These are the activations of a small neural network, seen along a few directions. Each row is one input.
Each table varies a few parts of the input and shows all the possible inputs, shuffled.
A made-up example of a description, with smaller parts first: one of 2 separate values, together with either a single point or one of 11 places along a line or (one of 4 places along a line, together with one of 5 places around a ring).
Shared parts are said once, and a part with two or three values counts as separate values.
(in the rows, 128 means zero)

Other details of the inputs shift rows strongly along two fixed directions, in all tables alike. That doesn't count.

Table:
x1: [ 84 174 124 138 162  93  60 176 149  91  99 147 108 182 111]
x2: [161  45 111 138 155 127 190  96 134 191 122 174 129  78  97]
x3: [142 121 132 108 131 136 126 127 125 151 163 137 134 122 114]
x4: [122 160 147  98  87 147 134 111  90 129 149  74 137 132 170]
x5: [133 113 138 135 122 127 137 111 104 136 136 110 126 132 150]
x6: [ 87 209 128 102 104 141 110 175 125  70  96  84 116 159 155]
x7: [130 101 104 149 166 104 149 124 146 134  93 180 131 113  95]
x8: [122 120 130 111 123 133 151 138 126 130 119 121 110 111 138]
x9: [ 74 125 123 177 164  99  96 156 202 103  51 180 143 139 112]
x10: [130 100 114 161 161  97 129 102 123 147 106 178 138 140 112]
x11: [113 168 117 136 146 123  80 164 143 107 114 116 122 164 113]
x12: [ 96 214 136 119  94 131  89 153 103  67 112  94 129 180 168]
x13: [ 99 142 105 184 184  75  86 127 137 109  57 158 130 170 102]
x14: [125 159 150 101  71 146 128 119  92  97 155  81 127 143 172]
x15: [145 120 129 118 119 135 117 133 131 138 155 105 117 128 118]
x16: [145  94 113 170 166  96 131  96 123 141 105 177 143 131 104]
x17: [165  84 127 116 138 141 148 107 129 187 172 130 132 101 105]
x18: [ 82 171 122 142 166  94  59 177 151  99  92 128 106 181 109]
x19: [126 109 154 153 113 157 135  90 153 147 143 129 147  96 156]
x20: [166 104 162  92  70 165 177  92  75 148 200  86 139  97 177]
x21: [187 117 148  78  75 187 161 117  99 153 219  87 145  93 143]
x22: [136 137 126 130 148 116 107 138 136 127 136 144 133 137  96]
x23: [135 166 148  84  98 157 119 137 111 125 173  66 137 122 135]
x24: [116 100 132 182 158 132 104 119 188 157 126 169 136 103 108]
x25: [ 87 211 129  99 100 140 113 176 126  62 103  99 121 161 156]
x26: [171  40 105 143 142 121 185 100 140 166 133 182 122  81 101]
x27: [174  76 133 105 111 154 197  98 114 171 156 120 139  64 122]
x28: [125  87 106 149 166 101 149 132 148 137  97 183 115 118 107]
x29: [136  84 109 176 157  99 122 102 129 136 102 155 123 140 113]
x30: [136 108 120 118 119 131 156 128 132 129 122 121 113 109 128]
x31: [134 165 147  82  83 152 111 145 114 106 177  81 119 135 148]
x32: [135 129 113 158 137 117 117 117 115 127 104 130 134 142 133]
x33: [103 170 142  73  88 152 150 142 110 108 138  98 126 121 156]
Description of these inputs: one of 3 separate values, together with either a single point or (one of 2 separate values, together with one of 5 places around a ring).
The inputs of x4 and x2 match in every part but the choice among 3 separate values. If x5 is changed in the same way as x4 into x2, which row does it become?
> x8
Which other rows does x6 become when the choice among 3 separate values takes its other values? List them by row number.
> x11, x32
Which other rows does x1 become when the choice among 3 separate values takes its other values? List them by row number.
> x20, x28

Table:
x34: [184 128 114 139 122 158 146 146 115  92 146 118 151 106 121]
x35: [141  41 131 161 165 133 157  88 148 234 114 133 156  83 111]
x36: [ 90 202 134 144  68 154 100 125 113  60 114 136 119 175 196]
x37: [208  38 163 159  89 157 184  79  79 150 197 154 148  69 172]
x38: [133 204 125 101  82 127  93 162 119  40 126  83 140 170 115]
x39: [ 47 181 152 157 170 114  82 129 155 127  93  81 121 159 109]
x40: [106 172 142  77  81 111  75 188 154  62 151  93  84 168 134]
x41: [181  92 142 114  95 169 220  82 134 147 159 123 161  28 105]
x42: [174 125 169  97 106 188 120 115  82 169 211  24 135 114 175]
x43: [144 131 118 114  99 158 188 138 151 118  98 124 175  85 133]
x44: [ 42 200 156 149 162  79  73 114 132  97  86 167 145 158 134]
x45: [115 168 143 130  89 112  60 140 135  74 125  30 103 182 156]
x46: [168  86 141 169 117 145 116 130 123 139 150  69 115  98 161]
x47: [129 127  99 174 169 134  83 109 139 185 115 125 113 152 116]
x48: [112 142 103 172 225  78 117 119 171 141  60 206 158 121  31]
x49: [ 78  91 113 142 209  89 105 173 194 165  66 223 121 140  73]
x50: [146 150 137  51  74 194 140 145 110 168 226  98 109 105 153]
x51: [138 135 128 141 109 147 129  83  88 166 166 167 145 131 148]
x52: [118 114 162  52  48 194 193 161 147 128 172  83 125  72 181]
x53: [ 97  97 127 163 121 115 161 106 155 109  71 187 159 126 167]
x54: [188  30  93 205 135 152 154  79 155 201 134 145 109  86 123]
x55: [116 247 109  99 109 166  91 161 107  99 128 107 148 166 118]
x56: [ 74 184 113  88 106  82 166 132  35  60  81  95  92 193 200]
x57: [120 225 107 121  78 179 113 167 126  62 104 107 129 155 138]
x58: [ 94 156 123 142 158 104  74 216 175  59 110 143  83 170 129]
x59: [ 80 167 109  98 117  98 131 152  59  98  67  21  68 176 174]
x60: [127 111 163 107  48 190 187 114 131 151 150  27 142  77 202]
x61: [192  37 115 153 167  98 103  71 128 210 161 124 134 125  82]
x62: [188  43 126 150 155  83 128  50  99 183 170 200 160 132  93]
x63: [ 38 189 144 107 172  95  70 181 175 107 103 149 100 143  95]
x64: [214  78 106 146 175 141 155 114 104 178 164 166 170  85  65]
x65: [ 84  85 120 213 188  69 119  80 177 105  52 235 133 121 110]
x66: [161 139 176  95  89 172 141  98  54 135 223  97 163 123 189]
x67: [118 130  95 168 209  90 131 143 173 156  34 213 178 139  53]
x68: [ 88 189 127 105  77 162  95 197 155  82 133 116  74 151 148]
x69: [ 90 171 117 103 157  67  36 187 158  98 130 145 100 202  81]
x70: [121  96 157 142 104 158 157  88 148 144 139  63 119  68 151]
x71: [ 51 189 158  82 103 140 111 178 177  62 125  97  90 118 148]
x72: [209  37 153 129  70 135 179  48  91 147 206 146 149  99 150]
x73: [ 93 126 142 140 147 106 141 103 131 151  94 184 173 142 148]
x74: [204  79  94 130 163 105 131  95 113 166 158 168 170 119  38]
x75: [126  92 103 164 227  74  71 183 167 148 116 213 103 150  68]
x76: [120  53  67 111 206  59 173 147 121 138  66 188  52 154  88]
x77: [185 155 116  31  72 151 234 117  27 120 138  56 112  99 150]
The inputs of x54 and x68 match in every part but one. If x59 is changed in the same way as x54 into x68, which row does it become?
> x76
The inputs of x61 and x62 match in every part but one. If x60 is changed in the same way as x61 into x62, which row does it become?
> x53
Describe the family of inputs behind these rows.
> one of 4 separate values, together with either a single point or (one of 2 separate values, together with one of 5 places along a line)
Which other rows does x75 become when the choice among 2 separate values takes its other values? List them by row number.
> x58
Which other rows does x61 become when the choice among 2 separate values takes its other values? List them by row number.
> x45
List by row number the other rows that have the choice among 4 separate values in common with x64.
> x34, x38, x41, x43, x48, x55, x57, x67, x74, x77
Which other rows does x44 become when the place on the line of 5 takes its other values? List them by row number.
> x51, x62, x66, x73

Table:
x78: [122 125 131 103 126 143 164 129 126 132 122 114 128 101 130]
x79: [153  58 108 128 145 124 181 114 140 173 121 163 114  81  98]
x80: [189  47 115 159 148 125 148  84 115 181 154 154 123 111 121]
x81: [ 95 149 118 160 150  91  86 160 162  72  77 171 111 170 121]
x82: [127 200 166  45  89 171  87 158 117 115 222  60 131 138 148]
x83: [141 125 128 107 101 142 162 131 119 122 138 144 127 110 133]
x84: [118 167 112 146 174 115  49 174 173 119 120 139 125 162  67]
x85: [ 69 157 123 169 170  94  75 144 170 104  66 136 121 158 126]
x86: [129 139 140 126 105 146 153 105 124 130 133 132 157 113 142]
x87: [120 192 157  75  65 166 135 120  69 110 164  39 149 145 172]
x88: [112 188 171  96  54 170 119 126 106 102 169  69 151 120 193]
x89: [149  91 129 152 119 138 146 107 134 144 147 156 132 102 137]
x90: [136  80 121 143 149 131 167  97 143 173 113 143 142  93 111]
x91: [102 154 113 145 148  85  78 156 127  79  90 130 102 184 118]
x92: [167  91 105 114 134 119 154 110 102 150 142 143 117 117 115]
x93: [ 99 164  98 154 177  78 102 155 120  97  69 149 124 181 103]
x94: [ 68 145 118 167 160 102  82 162 165 105  67 141 102 168 120]
x95: [114 156 154  77  65 161 137 158 117 108 155  55 114 124 174]
x96: [173  68 119 143 145 133 185 100 126 162 130 186 151  80 110]
x97: [178  64 135 152 136 129 150  71 104 181 161 135 141 103 122]
Describe the family of inputs behind these rows.
> either one of 2 separate values or (one of 3 separate values, together with one of 6 places around a ring)
Which other rows does x91 become when the choice among 3 separate values takes its other values? List them by row number.
> x81, x95
Which other rows does x79 become when the choice among 3 separate values takes its other values? List them by row number.
> x83, x92

Table:
x98: [125  73 129 179 150 114 125  96 158 157 112 151 134 110 123]
x99: [208  41 132 134 103 154 174  81 116 176 193 161 141  74 130]
x100: [ 78 178 142 100 112 138 107 180 158  85 114  92 106 138 144]
x101: [ 79 195 153 123  98 150  82 164 157  76 123 107 125 154 164]
x102: [102 187 140 129 105 115  89 132  91  73 118  88 120 186 168]
x103: [ 88 189 135 118 121 122  93 140 107 100 106  74 117 167 157]
x104: [126 112  93 182 196  68  95 114 119 131  80 177 123 173  91]
x105: [135 138 159 105  68 160 146 103  87 130 165  54 127 118 188]
x106: [209  58 147  97 105 187 198  80 113 222 221 116 168  41 115]
x107: [167  67 133 157 146 146 148  79 143 198 167 158 161  78 106]
x108: [142 143 136  60  79 162 167 140  96 133 168  62 109 106 148]
x109: [156 165 144  61  77 167 145 143 102 120 191  91 131 115 134]
x110: [ 79 188 149 122 122 134  89 142 139 104 113  78 129 151 151]
x111: [135 122  99 166 192  82  92 131 140 138  95 189 142 158  68]
x112: [ 83 191 144 102 127 134  96 161 141 107 112  77 129 149 134]
x113: [ 92 203 140  89 114 149 100 177 151  95 132 105 124 145 123]
x114: [111 157 124 126 112 113 104 145 106  81 117 116 107 173 157]
x115: [105 111 106 173 186 100  97 162 195 126  87 206 121 132  75]
x116: [ 86 202 127 109  85 142 168 140 105  57  62  98 142 134 176]
x117: [225  44 139  92  87 175 203  91 105 186 230 141 143  47 123]
x118: [129  74 121 138 133 123 222  80 124 152  89 204 158  74 135]
x119: [134 131 150  88  60 167 157 126 100 122 166  63 112 111 190]
x120: [ 88 178 130  98 111 125 110 177 123  81 106  87  94 155 150]
x121: [126 113 112 206 177  80  78 108 145 118  89 194 139 164 100]
x122: [108  98  98 152 189  95 119 152 185 142  78 178 110 127  71]
x123: [205  49 110  97 125 139 195  98  97 184 180 146 122  82  99]
x124: [100 185 123  92 107 117 104 176 104  66 121  99 100 172 145]
x125: [106 110 122 210 182  98  79 115 179 133  83 191 142 147 101]
x126: [181  89 117 116 140 123 160 100  86 168 156 130 136 119 107]
x127: [141  95  95 199 205  74  88 106 147 148  89 212 142 152  72]
x128: [106  65 103 201 192  86 111 129 195 142  65 200 113 127  95]
x129: [143 149 146  74  89 158 154 126  84 144 165  52 129 115 155]
Describe the family of inputs behind these rows.
> either one of 2 separate values or (one of 5 places around a ring, together with one of 6 places around a ring)
